Each row below holds a small network's activations on one input, seen along a few directions.
Each table varies a few parts of the input and shows all the possible inputs, shuffled.
Descriptions start from the smaller parts, as in this example, which fits no table here: one of 8 places around a ring, together with either a single point or one of 9 places along a line or (one of 3 separate values, together with one of 4 places along a line).
Shared parts are said once, and a part with two or three values counts as separate values.

Table:
row 1: [-67  21 -33 -24   7 -21  72  38  75 -45  35 109]
row 2: [ 69 -19   9   7  52  -5  27 -71   4  61 -53 -58]
row 3: [-83 -42  52  17  24 -16 -50 -50  -2  95  28   7]
row 4: [ 61  -2  18  17 -70 -29  -8 -40 -92 -41  52 -52]
row 5: [-56  19 -70 -30  18 -19  29  37  72 -26  69  73]
row 6: [ 66  95 -32 -32 -29 -19 -39  36 -60 -27 -30  -2]
row 7: [ 58  -9  -5 -32  25  24  41 -63   7  60 -78 -48]
row 8: [-11  65 -92 -18  18 -17  14 -44  66 -68  31 -21]
row 9: [  -1   67 -109   -6   13  -17   51  -37   48  -63   18   19]
row 10: [  14   34   22  100    0   57   18    9 -106  -33  -55   -5]
row 11: [-43 -75  56  61 -23  11  -7  51 -91   7  44   1]
row 12: [ 48 -25  -4 -70 -12  36  34 -82   0  13 -98 -20]
row 13: [  51  -54   12   13 -103   -4  -29  119   62    3   30  -30]
row 14: [ 101   -3  -24   29 -111  -16   -5   49   39  -25  -17  -78]
row 15: [-12  18  23  31  19  38 -53 109 -54 -15 -38  71]
row 16: [ 21 -13   3  32  42 -27  -2 -88 -11  68 -42 -68]
row 17: [ 19 -81  39 -60  44  36   7   5  32  82 -18  21]
row 18: [-92  26   8 -50  20 -19 -27  -2 111 -68  66   2]
row 19: [-43 -13  64  87   8  73 -10  80 -77   0  -2  48]
row 20: [ -10  -82   34 -100    0   53    6   -8   24   49  -44   36]
row 21: [ 11  45   6 -51 -20  -9 -65 109 -39   6  19  49]
row 22: [  14  -24   19   75  -37   -5   22  -20 -118  -24   -8  -51]
row 23: [ 44  67 -15  46  11  25 -26  37 -76 -48 -86  20]
row 24: [-41  80 -21 -31   5 -35   6 -62  91 -95  14 -45]
row 25: [ 11 -81  51 -16  68  10  -7   5  32  95   8   4]
row 26: [  6 -53  54  -1 -58 -16 -36  29 -69  -8 106  -4]
row 27: [-64  21 -54 -41  23 -18 -10  24  89 -33  79  26]
row 28: [-37 -71  46  10  58 -11 -36 -14  17  99  18  -6]
row 29: [-12  76 -67  -2  -3 -26  98 -35  52 -78 -15  52]
row 30: [ -22   13   11   39    9  -31  -15 -122  -28   61  -30  -51]
Q: Changing only one part turns row 13 into row 14. The same change can be made to row 3. Which row results?
A: row 30
Q: What is each input in this table made of?
A: one of 2 separate values, together with either one of 4 places along a line or one of 5 places along a line or one of 6 places around a ring
Q: Which other rows does row 27 become when the place on the line of 4 takes its other values? List them by row number.
A: row 1, row 5, row 18
Q: Which other rows does row 9 become when the place on the line of 4 takes its other values? List them by row number.
A: row 8, row 24, row 29

Table:
row 31: [  2  42 -36   4  -2  -6  16 -13  12 -40   0   0]
row 32: [ 28 -48  46  41 -19  14 -20  18 -58  39  -8 -24]
row 33: [  1  37 -34  -8 -15 -13   4  -9  11 -38   0  -2]
row 34: [ -9  27 -16 -12 -10 -18  -5  17  24 -29  24   5]
row 35: [  1 -25  -4 -23  23 -14  31 -90  35  34 -15 -33]
row 36: [-43   5 -19 -17  10   6   6  27  39 -20  25  48]
row 37: [ 41  -3  26  22 -27  24  -3  31 -63  10 -27  -2]
row 38: [-22  10 -18 -18   1 -13  -1  26  36 -19  32  24]
row 39: [-10  51 -32  13   7  -2  22  -5  11 -49 -13  12]
row 40: [-38   5 -16 -17   5  -3   4  29  36 -20  34  33]
row 41: [ 18 -48  58  35   0  19 -25   2 -60  58 -13 -21]
row 42: [ -3  33 -24  -9 -10 -18   2   4  14 -35  14  -4]
row 43: [ 35 -32  38  35 -28  18 -11  32 -60  18 -14 -17]
row 44: [  8 -43  55  21  27  20 -28 -13 -74  62 -33  -6]
row 45: [  9 -23  -8 -48  45  -4  15 -74  65  60 -39 -27]
row 46: [-18  12 -14 -17  -8  -8  -7  17  32 -29  33  13]
Q: What is each input in this table made of?
A: either one of 2 separate values or one of 5 places along a line or one of 9 places along a line
Q: What sort of input is row 36?
A: one of 9 places along a line

Table:
row 47: [-23  13  -6  34 -50  -7 -16  93  -7 -67  71  27]
row 48: [  5 -67  56  -6  -2  22 -33  55 -20  66   2  11]
row 49: [-66  70 -37   6  78  31  36   4  -3 -34 -44  97]
row 50: [ 15 -42  51  62 -44  10 -32  60 -76   8  23 -11]
row 51: [-14 -80  43 -26  24  -2  -9 -44  15  78  17 -18]
row 52: [ 54  14  21  37 -43  -1 -31   5 -90 -11 -21 -40]
row 53: [ -5  23 -44 -40  24 -36  18 -71 100  -8   7 -30]
row 54: [-64 -23 -11 -61  21 -24   9 -23  98   7  63  22]
row 55: [-19   1  31  36  74  52  14 -19 -77  41 -81  41]
row 56: [ 33 -32  11 -10  24 -13   1 -86  18  64 -32 -64]
row 57: [ 20  80 -43  10 -47 -23 -11  34 -21 -89  21  -2]
row 58: [ 33  63 -69 -13 -29 -19  51 -36  44 -67 -16 -23]
row 59: [ 67  -4  -4  14 -24   2  25 -58 -35  12 -57 -62]
row 60: [-36 -16   2 -41  -6   8 -23  86  54   0  46  51]
Q: What is each input in this table made of?
A: one of 2 separate values, together with either a single point or one of 6 places around a ring
Q: Which other rows does row 58 become when the place on the ring of 6 takes its other values? List them by row number.
A: row 47, row 53, row 54, row 57, row 60
